A small network was shown many inputs. Here are its activations along a few directions, one row for each input.
In each table, some parts of the input vary, and every possible input appears once, in random order.
A made-up example of a description, with smaller parts first: one of 4 places along a line, together with either a single point or one of 9 places around a ring or (one of 3 separate values, together with one of 5 places around a ring).
Shared parts are said once, and a part with two or three values counts as separate values.

Rows:
x1: [  7   0   3   6   3  -6   0   1  -7 -11  -2  -4]
x2: [ 3 -2  6 -7  8  0  6  5  2  1  5 -9]
x3: [ 5  0  0 -8  1  0  6 -1  6  1 12 -3]
x4: [  9   1  -4   3  -5  -6   0  -5  -3 -11   4   2]
x5: [-2 -3  6 -3 -3  3 10  3  6  9 -1 -2]
x6: [ 2 -1  2 10 -9 -3  3 -3 -2 -2 -9  1]
x7: [-6  7  6 -6  3  1  7  5  7  2 -1 -6]
x8: [-12   1 -10  -7   6  21 -46   2 -15  21  -2  20]
x9: [-3 -6 -4 -3  3  1  9 -1  9  4  6  0]
x10: [ 0 -4 -8  9 -4 -5  4 -6 -2 -7 -1  3]
x11: [-2  8  3  5 -1 -7  1  0 -1 -8 -9 -2]
Describe the family of inputs behind these rows.
> either a single point or (one of 2 separate values, together with one of 5 places around a ring)

Rows:
x12: [ 13  -7  10  23 -14 -21  35  -5   2 -21 -13 -12]
x13: [  4 -10  -7   8 -11 -15  44 -10  20 -12   8  -7]
x14: [ -2  -5 -12 -18  18  18 -38   4 -12  14  18  12]
x15: [  5  -5 -17 -15   5  17 -37  -3 -10  13  22  18]
x16: [ 16  -6   5  -8  10 -13  34   1  12 -18  21 -21]
x17: [ 22  -7  -1  -7  -3 -14  36  -6  14 -18  26 -15]
x18: [-12   9  31 -12   4  -2  43  16  28  13 -10 -26]
x19: [ -5  -5  -7  14  -6  10 -38  -3 -22  11 -17  19]
x20: [-14  -8 -23   0  -3  17 -29  -8  -3  20   4  25]
x21: [-30  10  13 -22  11  31 -29  18   2  44 -14   6]
x22: [ 11  15  13  23 -10 -30  26  -4  -2 -40 -21 -16]
x23: [ -7  17  -4  15  -2   1 -47  -2 -27  -7 -25  15]
Describe the family of inputs behind these rows.
> one of 2 separate values, together with one of 6 places along a line
Changing only the choice among 2 separate values turns x14 into x16. The same change can be made to x19. Which row results?
> x12
Change only the choice among 2 separate values in x23. List by row number the other rows that result.
> x22

Rows:
x24: [ -1 -26 -14   2  19  -4  15 -10   7   3  14 -11]
x25: [-24  14  -6   0  12  20 -55  11 -17  21 -28  18]
x26: [ -9  -7 -23  -3  13  -8  18  -6  16 -17  18   8]
x27: [-14  33   9  -3  -5 -10   4  -1   3 -13 -20 -15]
x28: [ 11 -20  -5  -6  16   1  10   6 -15 -18  13 -11]
x29: [  4  19  26   8  13 -16  -7   9  -3 -12 -16 -12]
x30: [ 21  -4  -2  -6  21 -14  -4   2   1 -22  25 -10]
x31: [ 22   7  24 -15   6   0   6  10  11  10  15  -7]
x32: [  2  20   8 -26 -13   7  16   0  17   9  12 -12]
x33: [-13   0  -3 -27   2  28 -41   8  -6  46   7  23]
x34: [ -7   2  22   9   6   0   7  14 -18  -9 -28 -13]
x35: [ -1  -5 -18   9 -14  20 -56 -13 -21  11  -6  33]
x36: [-29  13   3  12   1  -9  15   6  15  -9 -24   4]
x37: [ 31   1   6  16 -13 -20  -6  -6  -8 -18   2   3]
x38: [ -5 -19  10  -5  -2  11  22   4  21  32   6 -12]
x39: [-12  -4 -27  -9  20  21 -50  -2 -19  13  21  20]
x40: [  3  12 -18 -16   5  -7   8 -10   6 -21  22 -12]
x41: [ 20 -15   3  17 -19  -5   8  -1 -24 -15  -9   2]
x42: [-20  -5  12  18   7  -6  11   2   5  11 -27 -15]
x43: [  9 -11  20 -14  -2  16  19  17  -3  13   4 -10]
x44: [ 10 -20  -6  26 -15  -9  13 -16  -2   6  -8   1]
x45: [ 13  17 -10   7 -29 -12   6 -17  -3 -18   0   0]
x46: [-13   0   2 -13  -8   7  26   6  30  12   9   8]
x47: [  2  -2 -15  21 -21 -12  17 -13   7 -14  -4  20]
Changing only one part turns x47 into x46. The same change can be made to x41. Which row results?
> x43
Describe the family of inputs behind these rows.
> one of 4 separate values, together with either a single point or one of 5 places around a ring
Change only the choice among 4 separate values in x29. List by row number the other rows that result.
> x30, x31, x37

Rows:
x48: [ 14   2  -4  -6  -6  -3   5  -3  -5 -17  14   1]
x49: [ -3   5  16   3  -4  -4  12   5  13   9 -10  -2]
x50: [  0   1 -13 -15   7  22 -49   1 -16  21  13  21]
x51: [ 12  -3   5 -10   6  -3   8   3  13   2  18  -3]
x52: [-15   8  -1  -1  -5  22 -46   4 -13  26 -16  21]
x53: [ -2   2  12  -3  17  -6   8   9   8  -2   0 -10]
x54: [ 10   0   5  14   8 -15  -1   0 -12 -19  -8 -10]
x55: [-10   1 -14   2  -4  -5  15 -10  15  -2   5   1]
x56: [  9 -15 -10  22  -7 -12   9 -13  -3 -12  -3   3]
x57: [ -3  -4  12  -9  13   4  12  11  -1   3  -1 -17]
x58: [ -8  18   6   0 -10  -6   9  -2  11   0 -10  -4]
x59: [ -4  -2  16  -3  -8   6  16   6   3  14 -11  -9]
x60: [ 12  -9   5 -16   1   8  12   5   3   7  17 -10]
x61: [ -2  -7 -14   9  -9  -4  14  -8   0 -13   0   7]
x62: [-15   5  -5  -7  18  19 -50   7 -19  14  -6  13]
x63: [-18 -10 -22   0   1  20 -41  -4 -11  24  -2  27]
x64: [ -6 -18  -3  -1  -2   7  22  -1   7  12   4  -4]
x65: [  7  10  -5 -14   0  -4   5  -5  11  -7  18  -4]
x66: [ 11   2   9  20 -13 -13   3  -4  -7  -9 -18  -3]
x67: [ -8  15   2  -7  11  -8   5   2   7 -11   0 -12]
x68: [ -5 -12  -4   6   2  -3  18  -2  17   7   5   3]
x69: [  0   7   2   1   5  -7   4   5  -9 -22  -5  -7]
x70: [ 24  -6  -1   8  -4 -12   0  -7  -8 -15  11  -3]
x71: [  0  10   6   7 -16  -5   9   1  -4 -10 -15   1]
Changing only one part turns x54 into x66. The same change can be made to x67. Which row results?
> x58
Describe the family of inputs behind these rows.
> one of 4 separate values, together with either a single point or one of 5 places along a line
Change only the choice among 4 separate values in x69. List by row number the other rows that result.
> x48, x61, x71
Which other rows agree with x60 in the choice among 4 separate values? List them by row number.
> x48, x50, x51, x65, x70
Change only the choice among 4 separate values in x50. List by row number the other rows that result.
> x52, x62, x63
